Each row below holds a small network's activations on one input, seen along a few directions.
In each table, some parts of the input vary, and every possible input appears once, in random order.
Descriptions start from the smaller parts, as in this example, which fits no table here: ring(5) and (point or (values(2) and line(4)) or ring(9)).
Shared parts are said once, and a part with two or three values counts as separate values.
(in the rows, 128 means zero)

A family of inputs:
r1: [135 114 148 106 121 113 136 114 125 133 106 107 142]
r2: [141 138 130 159 125 138 105 149 122 115 134 155 118]
r3: [131 124 129  95 133 127 151  95 114 140 107 101 144]
r4: [135 124 115 151 137 131 111 153 128 108 140 148 114]
r5: [129 141 124 155 109 135  90 139 127 114 149 136 109]
r6: [126 130 146 106 130 121 157 105 153 166 116 100 141]
r7: [122 135 116 151 113 130  93 142 131 116 150 134 110]
r8: [133 142  71 119 131 119 217  61  87 175 151 115 154]
r9: [122 129 135  96 138 128 166  94 124 166 116  94 140]
r10: [129 126 149 109 127 124 158  98 153 165 110 101 141]
r11: [107 123 121 125 129 139 121 161 125  96 143 152 128]
r12: [128 119 110 145 141 127 111 153 128 106 139 152 114]
r13: [134 130 107 157 135 121  99 144 131 111 143 136 101]
r14: [127 133 130 143 134 139 119 160 118 113 134 162 127]
r15: [129 121 129  92 130 123 152 102 108 143 110 100 138]
r16: [124 131 134  98 141 132 166  88 131 161 117  95 144]
r17: [121 130 107 147 118 129  96 144 134 107 150 130 105]
r18: [120 141 140 139 117 149 115 155 115 105 142 155 132]
r19: [119 125 118 135 141 132 121 161 122 102 133 161 122]
r20: [136 108 149 109 120 116 137 106 122 132 102 107 142]
r21: [139 114 147 104 126 117 132 106 130 129 108 109 146]
r22: [125 130 123 142 142 134 121 160 118 103 136 157 124]
r23: [137 128 123 154 130 134 109 153 127 117 139 152 118]
r24: [128 134 144 107 132 126 154  98 161 162 113 104 145]
r25: [132 119 153 111 121 114 139 118 153 149 108 106 144]
r26: [141 143 121 163 119 129  91 141 127 119 138 145 104]
r27: [123 126 136  98 135 130 169  87 124 165 112  95 137]
r28: [110 130 124 136 129 142 121 159 120  98 142 147 130]
r29: [114 132 132 135 121 145 116 158 119 108 143 154 133]
r30: [134 143 138 145 128 141 117 156 117 109 134 164 123]
r31: [133 117 133  95 128 124 154  94 108 143 106 100 137]
r32: [132 118 154 114 119 115 139 110 151 150 101 109 143]
r33: [129 125 103 151 135 119  99 146 135 109 141 140 101]
r34: [115 126 105 142 123 123  96 143 134 105 150 133 105]
r35: [131 123 151 114 126 116 134 109 154 146 105 110 151]
r36: [136 136 115 158 125 124  95 145 133 122 140 144 104]
Describe the family of inputs behind these rows.
> point or (values(3) and ring(5)) or (line(4) and line(5))
Which other rows does r27 become when the values(3) part takes its other values? List them by row number.
> r9, r16
Start at r29 and move only the line(5) part, one step at a time. The first step leads to r14. Which rows follow, in order?
> r23, r36, r7
Which other rows does r26 become when the line(4) part takes its other values? List them by row number.
> r13, r33, r36

A family of inputs:
r37: [119 140 136 165 129 146  87 193 125  86 141 182 112]
r38: [125 132 125 167 127 146  77 189 130  91 156 172 108]
r39: [138 143 109 119 140 124 189  67 128 189 122 106 141]
r40: [116 100 145  78 141 115 169 100 127 136  98  92 155]
r41: [128 132 111 172 126 128  63 177 137  90 168 158  84]
r42: [113 130 140  82 134 126 189  83 153 183 115  87 157]
r43: [133 129  94 180 117 129  62 169 143  83 159 154  74]
r44: [110 115 143  77 138 129 167  96 124 131 100  92 154]
r45: [129 125 118  94 123 123 153 106  87 123 121 109 142]
r46: [123 131 148 158 126 154  95 194 122  84 141 199 132]
r47: [153  99 247  76 105  99 102  80 209 179  22  42 155]
r48: [138 142 102 126 125 133 170  83  88 153 138 114 136]
r49: [125 138 121 171 126 136  78 186 132  85 154 161  93]
r50: [146 134  99 127 133 120 168  85  90 153 130 112 139]
r51: [123 119 139  82 141 117 190  86 157 184 110  85 160]
r52: [123 138 137 161 129 145  89 193 124  84 139 192 124]
r53: [131 109 111  96 131 111 146 107  86 127 113 115 137]
r54: [127 127  91 184 114 121  47 167 143  83 167 154  86]
r55: [132 149 117 116 127 131 190  70 126 190 138 104 145]
Describe the family of inputs behind these rows.
> point or line(8) or (values(2) and ring(5))
Which of the alternatives is r48?
> values(2) and ring(5)

A family of inputs:
r56: [135 121 189 147 122 135  89 185 164  97  92 165 143]
r57: [114 143  85 155 130 126  85 128 129  96 170 133  91]
r58: [110 104 123  86 153 115 190  90 153 160 126 102 159]
r59: [150 115 161 169 118  98  50 148 186 122 108 125 108]
r60: [138 178 157 135 113 144 185  79 163 225 130 112 154]
r61: [111 117 150  79 151 122 167 107 156 150  86  78 131]
r62: [135 119 101 103 124 114 191  82 107 143 127  97 165]
r63: [105 121 160 125 114 146 104 189 125  95 140 158 131]
r64: [138 143  90 159 148 152 151 170  71 110 161 196 129]
r65: [145 145  54 184 134 128 127 128 101 116 169 158  75]
r66: [134  99 168  90 132 132 128  85 108 131  80  81 132]
r67: [103 147 111 130 142 154 115 168 102  90 154 171 137]
r68: [140 120 120  92 104 107 141  75  76 144  93 101 147]
r69: [132 120 123 139 105 118  70 159 151 113 156 115  92]
Describe the family of inputs behind these rows.
> point or ring(5) or (values(2) and line(4))
Which other rows does r69 become when the line(4) part takes its other values? List them by row number.
> r57, r59, r65

A family of inputs:
r70: [117 126 168 107 133 132 132 154 143 116 106 145 153]
r71: [124 121 103 110 136 130 146 127  77 110 135 141 142]
r72: [110 142 109 124 140 144 164 140 101 112 141 164 144]
r73: [132 131 101 204 115 137  13 212 135  50 170 193  64]
r74: [131 105 151  95 124 111 117 111 134 127  96  87 124]
r75: [138 132  91 136 131 109 142  91 116 157 144  98 115]
r76: [128 150 104 146 125 135 151 108 127 165 156 118 119]
r77: [131 135 167 138 125 134 132 142 160 138 110 143 146]
r78: [129 151 116 152 132 151 161 137 114 142 153 154 132]
r79: [137 116 146 120 116 107 121  94 166 148 107  84 127]
r80: [131 132 157 132 124 129 121 117 172 165 116 105 128]
r81: [128 104 159  91 129 129 119 132 127 106  99 125 151]
r82: [128 119  92 109 133 117 144  99  93 126 131 108 116]
Describe the family of inputs behind these rows.
> point or (values(2) and ring(6))
Which other rows does r72 become when the values(2) part takes its other values? List them by row number.
> r70

A family of inputs:
r83: [150 130  99 184 141 140  41 221 115  49 180 200  83]
r84: [119 128 185  85 106 123 130 105 153 162  86 112 172]
r85: [143 106 211 111  98 111 125 115 180 150  79  81 156]
r86: [139 134  45 121 139 110 205  68  77 166 164 110 129]
r87: [133  89 184  90 118  98  89 103 216 153  79  62 130]
r88: [113 138 103 198 107 154  23 203 103  36 168 183  70]
r89: [136 141 107  86 143 148 182  89  83 169 145 110 137]
r90: [105 154  70 118 153 129 199  69 107 156 147 114 141]
r91: [117 140 106 218 127 149  60 222 143  77 162 219  82]
r92: [131 113 165  99 124 135 170 106 125 140 101 105 164]
r93: [121 135 134  99 151 111 183 106 105 149  97 111 144]
Describe the family of inputs behind these rows.
> values(3) or line(8)

A family of inputs:
r94: [128 102 111  85 139  92 169  84  79 143 118 102 134]
r95: [112 147 119 180 128 176  53 211 108  69 152 189  70]
r96: [114 150 133 113 132 137 217 112 140 185 139 106 138]
r97: [106 152 155 125 146 142 211 101 127 173 135 129 183]
r98: [132 130  76 208 142 104  51 200 148  57 180 167  68]
r99: [116 135 131 176 105 171  47 216 122  56 173 219 136]
r100: [142 140  95 216 135 125  38 186 104  77 182 154  60]
r101: [124 146 146 187 145 169  65 227  95  54 156 202 108]
r102: [149 116 184  90 123  85 132  97 165 166  93  77 133]
r103: [136  84 180  75 134 117 155 110 110 121  66 104 187]
r104: [152 133 188 116 134 130 184 120 163 179  94 121 183]
r105: [120  93 156  64 115 116 141 104 123 137  67  80 156]
r106: [128 135 163 100 128 134 164 128 179 200 104  89 160]
r107: [126 130 210  68 128 132 129  94 164 143  76 107 183]
r108: [127 142  85 210  90 124  34 181 133  64 193 158  79]
r109: [145 130  60 104 138 138 180  47  98 164 143  94 127]
r110: [128  81 151  96 125  81 132  89 113 148  79  77 155]
r111: [126 131  97 197  97 144  37 198 127  78 174 197  87]
r112: [132 162  98 133 124 126 180  49 151 192 142  85 125]
r113: [151 133 138 141 117 110 153  64 186 196 113  69 127]
r114: [114 137 127 179 152 148  78 241 140  34 154 214 117]
r115: [121 128  96  87 138 153 208  87  87 158 128 127 144]
r116: [124 107 144  64 150 132 192 113  80 113 106 119 166]
r117: [138 108  90  83 129 118 166  57 101 128 118  74 102]
r118: [158 136 150 122 125 103 160 110 174 207 104  86 147]
r119: [113 163 117 134 127 113 187  72 136 198 135 107 145]
r120: [123 147 112  87 141 166 209  82  83 137 113 142 177]
r121: [154 124 162  90 111  97 113  59 181 161 101  55 121]
r122: [105 127 112 180 100 149  47 226 127  72 189 191 105]
r123: [124 142  85 190 132 128  47 191 144  63 145 213  73]
r124: [137  89 131  97 115  87 128  68 130 136  91  42 134]
r125: [123 145 105 199 138 134  25 198  97  91 167 184  86]
r126: [124 107 197  72 126 125 139 105 171 159  91  87 136]
r127: [113 122 102 176 140 149  65 219 146  58 155 218  79]
r128: [131 148  82 107 133 109 197  77  84 160 132 106 147]
r129: [114 107 117  55 128 142 175  86  90 132 103 115 129]
Describe the family of inputs behind these rows.
> line(4) and (values(3) or ring(6))
The inputs of r95 and r101 match in every part but the line(4) part. If r115 is changed in the same way as r95 into r101, which row does it become?
> r120
Which other rows does r108 become when the values(3) part takes its other values? List them by row number.
> r98, r100
List by row number the other rows that have the line(4) part in common with r119.
> r94, r102, r110, r111, r118, r123, r125, r128
Which other rows does r112 become when the line(4) part takes its other values? List them by row number.
> r96, r97, r119
